A small network was trained on made-up records. Each row is its average activation on records with the value named, seen along a few directions.
Related values have similar rows: they may be neighbours, one step apart, or belong to one group.
Random noise pushes rows far along 2 fixed directions. That doesn't count. These rows show it; they differ only by the noise:
[-452  -26  134  670 -423  220  -84  285  368 -464  547 -272  542]
[-194    6   35  163 -234  185 -125   93  118  -19   44 -132  279]
[-218  -91   65  430 -105  143 -125  172  148 -602  412 -118  425]
[  97   36  -77 -398  -12  141 -171 -120 -165  452 -505   28   -9]


B, 12 values:
b1: [  -9 -368  -15  -48  357  -65  145   94 -157 -151  142  221 -237]
b11: [ -93   23   53   80 -160 -115 -198  329  107 -113   19   25  -20]
b3: [  24   72  172  193  334 -131  220  -66  -65 -371  369  255  112]
b2: [  57  -60  254  137  -95  130  228  -30  221 -125  199   52  216]
b12: [  85  -93  -24  -30  105  141 -142    1 -113 -390  -31  -37  164]
b10: [ -66 -267  178  273  132  -98  124   86  191 -728  473  317  -22]
b6: [-101   67 -140  117 -165 -252   62  -19  324 -259   85 -181 -132]
b8: [  -2  -95  -72  -17  169  -59   16   72  171   32  242 -239 -209]
b4: [-245   16 -117  368  -61   75  -95  288   52  124  265  -16 -152]
b5: [ 331  136 -184 -394  -43   22  190 -262 -112  265 -272 -151 -144]
b7: [ 243  105 -166   86  109 -250  116 -310 -212  -63   70   65   36]
b9: [  -3  195  175   94  122 -143  -87  -27 -324 -128  -47  -33   63]
Each value of B is a pair of two hidden parts, and every pair occurs once (3 first parts, 4 second parts).
b12 and b9 share the first part; b12 and b2 share the second. Which value has the first part of b2 and the second part of b9?
Answer: b3
b11 and b4 share the first part; b11 and b6 share the second. Which value has the first part of b6 and the second part of b4?
Answer: b8

E, 12 values:
e9: [ 291 -381   38 -609  601  192 -299   81 -197 -424 -162  364 -288]
e8: [  66    1 -106 -628 -131 -107 -479   67 -222  529 -953   56 -257]
e12: [ 134  -66 -533   21  338 -205   -9 -143 -133  -39  179   70 -509]
e1: [ -93  495  264  356 -290  -85  105 -155  148 -128  172  185  196]
e4: [ 510 -155 -308 -118  218  -20  214   59  143 -386   47  -32 -202]
e2: [-210 -142   55  589 -152  209 -437  361 -254 -739  535 -185  517]
e11: [ -33  -60  -29 -292  504 -167  -40  210  -48  294  -29  287 -326]
e5: [ 202  156  215  277  366   90  -35  -13 -359 -370   29   83  416]
e3: [ 175 -111   -8 -415  434 -399  310 -308 -258  439  -49  361 -564]
e10: [   7  289 -176 -511 -574 -252   69 -369  174  967 -689 -319  -78]
e6: [ 203 -216  295 -298  206  133  335 -375 -204  177 -214  502 -126]
e7: [ -86  -24  -80  171 -104  274   65  -50  106 -372   81 -637  495]
Each value of E is a pair of two hidden parts, and every pair occurs once (3 first parts, 4 second parts).
e3 and e6 share the first part; e3 and e12 share the second. Which value has the first part of e12 and the second part of e6?
Answer: e4
e5 and e1 share the first part; e5 and e7 share the second. Which value has the first part of e7 and the second part of e1?
Answer: e10
